These are the activations of a small network on made-up records, seen along a few directions, one row for each record.
After each row come some of the record's fields: Luvi, Zule, Zib, Pup, Nav, Lafo, Momif.
Not every record has every field; a missing one is written absent.
Other fields move the rows too, some of them a lot.
Random noise pushes rows far along 23 fixed directions. That doesn't count. These rows show it; they differ only by the noise:
[ -92 -472 -209   89  238 -390 -188 -291  -81  180 -252  244  248  586
  931 -180 -158   74 -404  112 -116  241  -85 -617   17 -122  134   91
  209  360  168 -213 -401  616  341 -432  175   57 -316 -190 -106]
[ 616  131  362   -3   20   -4 -435 -464 -196 -150 -390 -172 -181 -169
   34  308 -240 -308  149    2  646   55 -846    3  -16  166 -442 -127
 -107  -69  -97  112  753  441  -64  632 -208  563 -141 -225 -304]
[ 268  544 -172  353 -410  160  -60  -96 -202 -185  -63  159 -390 -508
 -421 -339  371 -453 -420  197   76 -199 -682  159 -234    4 -294  148
 -160  -59    7    0 -294  277  416  621  199  -72  402  156  -92]
[  63  -93   24  127 -264  159 -124  400 -149  200 -539   96 -121  494
 -219    6   49  -91  248  519 -329  174  721    9 -166  329 -259  435
  698  106  216  210 -117 -469  237 -401 -269 -443  526   31  242]
[ 322 -444 -453  -94  111   34  502  297 -395  -67  240  223 -222 -229
 -234  -65   71 -135 -309 -121  738 -388  133 -337 -340  517 -358   47
 -276  195 -459 -195 -728  341 -116  563 -290  190  235  649 -146]
[ 210 -543  319 -578  341  154  297  268   26 -209   48 -222  -28   -3
  155   89  -19  282  403 -473   81  324   89   12  481  239  474 -514
 -187   26 -367  293 -284 -385   77  -51 -101  245 -445 -171 -168]
[ 147 -194  -45  532   -4   22 -103  135  -91  263   86   71 -116 -440
  540 -232 -180  -84  -66 -260  151    1   20 -195 -208  422 -256  161
 -277  292 -133  292   50  472   97   -4 -150 -334  212  157 -447]
[ -46 -219  313 -202 -139  -49  433   52   19   89  130  120   53 -192
  138 -762   13 -296  124  229  268 -333  414   31  -11 -252   47  197
   69  286  566   30  315 -418  200   19 -311   88  438 -319 -105]
[ 844   90    7 -274   98 -273 -191  -34  -39  -29  188  207 -282 -515
  186 -236 -305 -766  277  249   51 -296  464  396 -169 -172 -133  -33
 -601  169   84  163  -89 -196  -33 -179 -257 -280  320  138 -129]
[ 129 -336  132 -362  219 -332 -552 -697  334  450   28  178  390 -329
  183 -273 -163  110 -100  -84  231 -725 -393  271 -129 -401  214  272
 -282   86  133 -387  191  272 -374 -360  -66 -219 -110  -51  -38]
[ -34  -17  -49 -542 -132 -590  201 -305   64 -562 -741 -153  205  195
  272 -423 -403  214  -62 -400  185  328  271  -56  190  -77  264  242
  337  399  279  159 -192  -37  365  147 -201  245  287  282 -512]
[ 655  111  245   89 -217  244 -317    1  349  188  234  156  -85  170
  -73  210 -106 -274  252 -610  217    8  577  404  240  318  113  286
 -113  114 -401  428 -108 -231   30 -330  181 -208  583 -132 -509]
[  58 -149 -135  125   12 -228 -362  118  562  244 -579   32  182  -15
 -485 -809  165 -393  -92   41   98 -103 -431  276  -98 -464  -67 -302
 -116  243   19 -624  -35 -644    7  -16 -266 -712   44  556  313]
[-179    4 -543  237   23  357  472  146  -71 -238 -328   94 -171  162
 -101  161  276 -526  292  -30   89  114 -434 -204  -35 -325   93 -444
 -325  249 -120 -374  653 -196  109  497  126  138   31    1 -126]
[ 346  353  171  154 -494  529  -77    8  206   -4  184  -85 -196  389
  -39    0  -25 -435  -93 -292   77 -218 -192  356 -241 -169   56  139
  190  -71  -46 -155  120  186  216   55  214  -60  506 -235 -318]
[-178   41   59  322   15   23  385  426 -348 -231  302 -174 -353 -311
 -437  358  187   77   -1  -74  -69   36   64  112 -489  296 -480 -258
 -173 -460  -71   50  249   25 -527  558 -195  372 -266  489 -199]
[-332  321   -5  652  -36   87 -367   84  191  274  277  167   24   93
  -74   50  143    5   53 -218 -224  258 -189   17  248 -168 -526 -199
  -14  412 -123  -62  782  194 -298  337 -157  105  139 -225   40]
[ 337 -205 -204  282  203 -109 -223 -263 -306  300  136  238 -291 -179
  186   58  140 -302 -305 -154 -212  -46 -424  -31 -137 -256   62 -156
 -468 -131  106 -171   54  263 -181 -132  111  358 -331  -37 -280]
[-159 -321  -17  555 -357  217 -104   60  461  143  428   12 -206  174
   66  210 -186 -350  562 -103   51  -65  269  259  113 -148   54  -40
 -508 -131 -221  212  582  294  -88 -292  -98 -256  225 -457 -788]
[-716 -279 -146  506 -179 -203 -380 -220  601  321  -92  365  262  290
 -140  -30  107   65  252   21   75   -5   27  -64  315 -221  -80   -2
 -163  458 -119  -74  567  118  -67   73   18 -349  210  -88 -236]
[-121  239 -621  402  -84  268  -43  401 -432  -12   73  -10 -283 -271
 -224 -176  299   86  102  124 -776  253  -43  149  -25  -49 -174   67
 -110  151 -202   36 -406  316  160 -111 -360 -262  215   61  194]
[ 684  445 -157   66 -175  635 -288   38  346  770  301   57 -327 -208
  368  272 -322 -179 -105   43 -339 -266  328 -454  207   47  248 -365
  121 -112  185  144   71  109  -16 -479  315 -684  358  -75  513]
[ -29 -216 -476 -362 -265  -43 -428 -349  -97 -306 -341 -175 -297  -98
    7  -48   74  103  514  240  -47   12 -569   72  529 -326  280 -211
 -295 -161   -5 -274  335  505  -74  254 -562  -55 -437 -417 -306]
[ -91  252  181   21  -88 -278  181 -395 -165  -22  289  201 -189 -240
  157 -442  258 -162 -378   51  -46 -116  -55  -72  603 -222   99  300
  121 -270  467  298   97  -82  195 -140   75  438 -134 -789 -313]
[-232   35    3 -197  -55  -61  183  287 -146 -533   65  138 -112 -313
   37 -309  137 -145  -57  598 -336 -202 -282  361 -369  -38 -372  243
  -46  146  -38   -1 -437  157  297  239  -60 -339  135 -130   66]

[ 180  208 -351 -286  -50  374  282  -46  205   22 -155    4  386   27
 -570 -257   72   13  207 -193  368 -111  121   34  270 -211  209  237
   86  420 -175 -184 -128 -318  192  -39  -53   61  758  -44  396]  Luvi=v5 Zule=m2 Zib=k2 Pup=absent Nav=absent Lafo=absent Momif=c1
[-506  134  -28    6 -272 -228  184  102   20 -443  126 -182 -277 -322
  -55 -121 -311  247  109   30 -183  339   -6  -67  739   -8 -269 -167
  -56   19    9  647  217  272  152  295 -507  217   49 -441 -334]  Luvi=v2 Zule=m2 Zib=k2 Pup=absent Nav=absent Lafo=absent Momif=c2
[ -95  286  381 -266  267 -436   32 -511 -578 -114  -82  140  -91   96
   42  394  -42 -120   85  215  316  -63  224 -185  434  110 -164   93
  199   39  139  509  456 -122   51  219  -98  710 -255 -249   27]  Luvi=v3 Zule=m1 Zib=k2 Pup=absent Nav=absent Lafo=absent Momif=c2
[  25  377 -172 -244 -203 -309  251  102  373 -521 -313 -203 -172  285
 -123 -234 -308 -349  -63 -142  -33  288  122   64   99 -505   46 -508
  130   96  281 -244  220 -400   50  442  -85  136  189  373  -87]  Luvi=v4 Zule=m1 Zib=k1 Pup=e1 Nav=d2 Lafo=u2 Momif=c2
[-693 -162 -302  323   80  440  115  188 -344   81  421  -43   65  151
  389  383  353  207  477  266 -288 -283  -31 -157 -274   73  234  -54
 -257  -74 -298 -245  178  632  -34 -120   75 -379 -458 -185   97]  Luvi=v1 Zule=m1 Zib=k2 Pup=absent Nav=absent Lafo=u4 Momif=c1
[-772   16  153  413  265   60  424    4 -122  183  313   98   70  -99
 -100   33  376  130 -153 -501 -107 -112 -256  -64  -67  -88  288 -330
 -200  189 -178   92  196 -105  136  320  437  304 -198  275  -61]  Luvi=v3 Zule=m1 Zib=k1 Pup=e2 Nav=d1 Lafo=u5 Momif=c1
[ 413 -279 -252  380  -23  -86 -487  559 -587   40 -328 -323 -479  251
  360 -107 -119 -135   28 -132 -157  433  204   56 -256  583 -343  134
  159 -117 -296    5 -438  225  -32 -271 -751 -502 -365  447 -301]  Luvi=v3 Zule=m1 Zib=k1 Pup=e2 Nav=d1 Lafo=absent Momif=c2
[ 312 -310   42 -186 -442    7 -484 -121 -488    8  -30  152   20  100
 -254  166  684  215  807  968  511   10  781 -268 -152  418  126    7
 -182 -206  303 -259  -44  191 -184  554 -223   18 -313  210  233]  Luvi=v2 Zule=m2 Zib=k1 Pup=e3 Nav=d1 Lafo=absent Momif=c2
[  30  -54  -49 -630   -6  125    6 -160 -304 -454 -211  -59  -43   61
   91  557  394  528  300  -21   56  224  -54 -332  347  472  734 -473
 -151 -139 -347  182 -709  148  335  455  504    7 -680  293  115]  Luvi=v1 Zule=m1 Zib=k2 Pup=absent Nav=absent Lafo=absent Momif=c2
[ 252  -88  107    7 -149  -18 -218  260   47   -9  299  139  -96   41
 -409 -233  265 -113  338  181   87  123  399  168  300   49 -204 -182
 -185   82 -122   24 -125 -260  -72  211 -295  118   98 -115   90]  Luvi=v3 Zule=m1 Zib=k2 Pup=absent Nav=absent Lafo=u2 Momif=c1
[ 426  345 -403  373  299 -115  339   24 -531   68 -297  -66 -179  -44
  363 -114 -189 -555 -284  259 -339  355   84 -507 -261 -309  -63 -131
    7 -178  538   -1  116  -75  230 -427   32  408  -68   19  230]  Luvi=v2 Zule=m2 Zib=k2 Pup=absent Nav=absent Lafo=u1 Momif=c2
[-187 -172  172  210 -448  347  387   11    8  354  370 -336 -218 -417
  -42 -632  -99   18   74 -141  518 -325   24 -258  343  -35  218 -148
  -83  -63  174  263  193  335  306  130 -566  -27  280 -184 -270]  Luvi=v2 Zule=m2 Zib=k1 Pup=e3 Nav=d2 Lafo=absent Momif=c2
[ 322 -395  115 -614  396   43  101 -537 -178  104   84  279  175 -495
   20  113  231   59 -136 -209  381 -805 -542  195 -185   -9  387  389
 -339 -214    1 -243   80 -130 -324  -98  382  358 -234 -263 -139]  Luvi=v5 Zule=m2 Zib=k2 Pup=absent Nav=absent Lafo=u2 Momif=c1
[-311  154 -107  -83 -135 -114 -101 -158   82 -205  512  323  -42  116
  729   47  208  318 -582 -333   11  -21 -264 -348  434  108 -120  215
  200   55  125 -281  280  514 -370  467  341  226 -389 -633 -360]  Luvi=v3 Zule=m1 Zib=k1 Pup=e1 Nav=d2 Lafo=absent Momif=c1
[-194  319 -432 -334  120 -208  505 -228 -180  -94 -313   62  -31 -360
 -403  -78 -264  242 -272 -224 -164   21   85 -283  423 -163  138   -8
  176  323  125  381 -178 -124  226  128 -100  483  554  239  218]  Luvi=v2 Zule=m2 Zib=k1 Pup=e1 Nav=d2 Lafo=u5 Momif=c1
[ 365  539  149  274 -167  262 -392  399  488 -293  245 -128  149  444
  629  195 -359  -75 -289 -354 -142  428 -273   98 -133  177 -698   81
  332  127 -252 -239  269  410 -265   94  186 -243   93 -399  -77]  Luvi=v4 Zule=m2 Zib=k2 Pup=absent Nav=absent Lafo=absent Momif=c1
[  25  440 -419  317  -66 -246  258  253 -170 -319 -226  -60  145 -119
  -14 -256   70  248 -681 -232 -143  360  222 -182 -406  341 -370  607
  378 -105  151 -105 -543  103  -77   25  119  -18  244  501  -73]  Luvi=v2 Zule=m2 Zib=k1 Pup=e1 Nav=d2 Lafo=u3 Momif=c2
[ 210 -269  324 -188   39  -17 -145 -143 -263 -294  342  118 -235  594
  220   16  252 -511  225 -100  329 -151  -54  460  201  128  400  144
 -217  -51 -598  193 -712  138  624 -167  177   82 -301 -495 -545]  Luvi=v1 Zule=m1 Zib=k1 Pup=e1 Nav=d2 Lafo=u4 Momif=c1
[ -78  227 -117  211  413 -126  158 -294  223   11  -82  211  150   97
  -24  544 -110 -158 -498 -279 -484  220 -526  -11  -90 -449   57 -236
 -214  -97  -13  -10  129 -150 -108 -303  801  434 -183    3   54]  Luvi=v5 Zule=m1 Zib=k2 Pup=absent Nav=absent Lafo=absent Momif=c1
[ -57  170 -360  250 -280   38 -250  -94  -67  -95 -472 -157  -57  579
   85  431 -169  -40  152  265 -227   23  119  -29 -314   27  -48  358
  370 -395  127 -182  290  341  -74 -346  -13 -259   -5   -9 -159]  Luvi=v4 Zule=m2 Zib=k2 Pup=absent Nav=absent Lafo=u3 Momif=c2
[ 134  500  -91   53  328 -405 -203 -165  185 -169  249   40  392 -169
  -83 -432 -247 -353   44  178  248 -167  -49  311  384 -191 -624  444
  -85  247 -451   83 -186  169   23 -411 -445 -178  231 -460  246]  Luvi=v1 Zule=m1 Zib=k2 Pup=absent Nav=absent Lafo=u1 Momif=c1
[-214   12  151  400  -74 -143   68  -50 -182  184   63  291  -17  507
 -445 -124  319 -305 -328  -68  -51 -104  254  292 -269 -174  -89  478
  240  -16  164  -13  -75 -403  133 -196  189  387  302    0 -177]  Luvi=v3 Zule=m1 Zib=k2 Pup=absent Nav=absent Lafo=u4 Momif=c2
[ -55  119 -190  -64   83  148  404  140  776   13  163  222  224  349
 -374   26   41 -558 -195  332  -42 -169  -12  -42 -115 -737  159 -397
 -117  -67  151 -580   64 -672  -51 -151  652 -146  159  -37  526]  Luvi=v3 Zule=m1 Zib=k1 Pup=e2 Nav=d1 Lafo=absent Momif=c2
[ 281  352  404  470  -99  216 -318  392 -269   21 -178 -135  -56   67
 -128 -280  611  -79   95  258 -235  693 -193   15  -61  237 -318 -329
  207   18   63  -15 -140 -268  287  349    2  -49 -279   95  450]  Luvi=v4 Zule=m2 Zib=k1 Pup=e3 Nav=d2 Lafo=absent Momif=c1
[ 205  348  308 -482  133   11  152  -52 -307 -300  163 -232  -49   97
   58   48  146 -346  380 -184  413 -584  235  545   16  124  -18  319
  230 -408 -218 -136  374 -419 -360 -113 -379 -133 -316 -178 -173]  Luvi=v2 Zule=m1 Zib=k2 Pup=absent Nav=absent Lafo=u2 Momif=c2
[ -60 -617  -35  233  410 -387  174  190  739   43  -55   23   83   19
  245  157 -501 -194 -218 -137  -74  369 -124 -317  325 -128   12 -581
 -493 -301 -169  217  -43 -333 -141 -656  284 -172 -540 -108 -255]  Luvi=v2 Zule=m2 Zib=k2 Pup=absent Nav=absent Lafo=absent Momif=c1
[-295  514   50  101  345 -474  300 -182  177 -205  189 -190  175 -294
   83  -48 -120 -139 -400 -218   49 -442 -142  120  -67 -165 -106  130
   -6 -707   62  -68  299 -161 -408 -371  171 -125 -570   34  -95]  Luvi=v2 Zule=m2 Zib=k2 Pup=absent Nav=absent Lafo=u3 Momif=c1
[ 450 -390 -376  171  -30  293 -326  344 -123  233  -77  -97  -73   -8
  580 -142   50    7   -6 -137 -498   87   -3  180 -360   58  109  433
  -60 -248   99 -420 -122   86 -352 -826 -232 -634 -255 -213 -242]  Luvi=v1 Zule=m1 Zib=k1 Pup=e5 Nav=d1 Lafo=absent Momif=c2

Here are new rows. What are their fields?
[  99  624  -66 -355  146 -511  257 -746 -629 -223 -381 -138 -173  -99
  -96  234 -360 -436  185  816  236 -302  315 -361  218 -175  117    4
  142 -305  359  529  -12  183  535 -129 -138  421  -23   38  331]  Luvi=v1 Zule=m1 Zib=k2 Pup=absent Nav=absent Lafo=u4 Momif=c1
[-497 -398    9  166 -243   29  191  458 -402 -106 -177   -7   70 -180
 -196 -631  712  678  131  -55  -20  356  312 -117  111  576   91  353
  244  154   90  113 -374 -238  188  363 -298  -31  -40  129 -143]  Luvi=v3 Zule=m1 Zib=k1 Pup=e1 Nav=d2 Lafo=u5 Momif=c2
[ 264   81  111    2  386  298   84  265 -213 -182   29   75  259  126
  158  -36   74 -137  250 -299 -303  481 -254  274   17 -167 -226   59
  -82  608 -214   -5  240 -252   69  -49  -40  564  227 -561  125]  Luvi=v1 Zule=m1 Zib=k2 Pup=absent Nav=absent Lafo=u1 Momif=c1
[ 328  -13  106  249   40  138   32  -41 -234  134 -206  113  -49  301
  548 -150  -67 -587  -42 -224  218  140  -91 -157 -300 -155  129 -124
  -99  533  182  -96  286  -54  434  147  208  225  243   88 -175]  Luvi=v4 Zule=m1 Zib=k2 Pup=absent Nav=absent Lafo=absent Momif=c2
[ 183 -348  599  344  -56  409  298  420  211 -159 -183   77   15  -11
  249 -302  201 -396 -375 -121  334  285 -737  -40 -540  288  -45 -129
 -103  255  -68   61 -207 -320  681  486  743  -10  126   -5 -254]  Luvi=v3 Zule=m1 Zib=k1 Pup=e2 Nav=d1 Lafo=absent Momif=c2
[-205  202  169 -384 -161  128  641  266 -616 -532  406   37 -603   47
 -548  278   67  -15 -177 -239 -567  -78  296  696  -80  -12   -3  386
  245 -186   11  565 -363 -309  154  134  -69  794  461 -267 -395]  Luvi=v2 Zule=m2 Zib=k1 Pup=e1 Nav=d2 Lafo=u4 Momif=c2
[ 560  316  -44  145   37  -76 -393  193 -148 -520 -429 -331 -283  138
  661  -22  -66 -524 -117  161   55  247 -746 -114 -159  270 -286 -355
    1 -450 -252 -249 -100  320  191  132   45 -491 -832    5 -120]  Luvi=v2 Zule=m2 Zib=k2 Pup=absent Nav=absent Lafo=u2 Momif=c1
[ 163  262 -413 -257  127  162  137  228 -210 -447  -81 -199  464 -318
  379 -137  205  149  629  217   52 -128  291   86 -587   59   35  292
 -209   65   55 -578  281   96 -367   80 -167 -433 -129  193  247]  Luvi=v1 Zule=m1 Zib=k2 Pup=absent Nav=absent Lafo=u3 Momif=c2
[-255  324  114    8  235   98  491  261 -177 -198  118  -71  394  323
  191 -201  404 -298   74  223   92 -207  152  -25 -447 -178   16  -25
  190  -35  119 -523  149 -417   13  -31  205 -145 -341   79  478]  Luvi=v1 Zule=m1 Zib=k2 Pup=absent Nav=absent Lafo=absent Momif=c1
[  69  341 -305    6 -536  144 -189  272  446   31  213  291 -370  -63
 -261  242 -224 -176 -290  460   -8 -179   76 -337  -34  -98 -652 -440
   33  153  308 -329  471  112 -491  850  -58 -265  445  271  370]  Luvi=v1 Zule=m1 Zib=k2 Pup=absent Nav=absent Lafo=absent Momif=c2
[-314 -580  -53 -594    8  -60  653  284  -17 -196 -175 -279  -15  -44
 -465 -120 -256  446  200   21  424 -113  442 -176  238  300   95 -123
  204    6 -176  180 -446 -198   17  153 -652   87  104  385   74]  Luvi=v5 Zule=m1 Zib=k1 Pup=e3 Nav=d1 Lafo=absent Momif=c1
[-185  -47 -508  -10   21   36  218 -114 -162   15  -69 -372  -61 -234
  168 -208 -265  207  100 -314  207 -238 -116 -216  287    5  233  166
    5 -218 -100  -29  202  480  -77 -246 -557  -78 -104 -141 -262]  Luvi=v2 Zule=m2 Zib=k1 Pup=e1 Nav=d2 Lafo=u3 Momif=c1
[  82 -646  246 -181   87  234  125  233  208  -27  321 -238  311  -60
 -216   53   65  385  484   92  285  -85  193  250 -104  214    0  324
  -84 -449 -177  -97   86  -87 -466 -355 -258  124 -190 -495 -144]  Luvi=v3 Zule=m1 Zib=k1 Pup=e2 Nav=d1 Lafo=u2 Momif=c2
[ -26  326  -42 -378   61  242  106  -33 -209 -119 -175 -133  -65  -47
 -377 -172  117   12  -40 -445 -126 -143 -446  499  492 -269  -16  344
  316   45  -70  -91  393 -497 -175  -86 -470  254  115 -500   48]  Luvi=v5 Zule=m1 Zib=k2 Pup=absent Nav=absent Lafo=absent Momif=c2
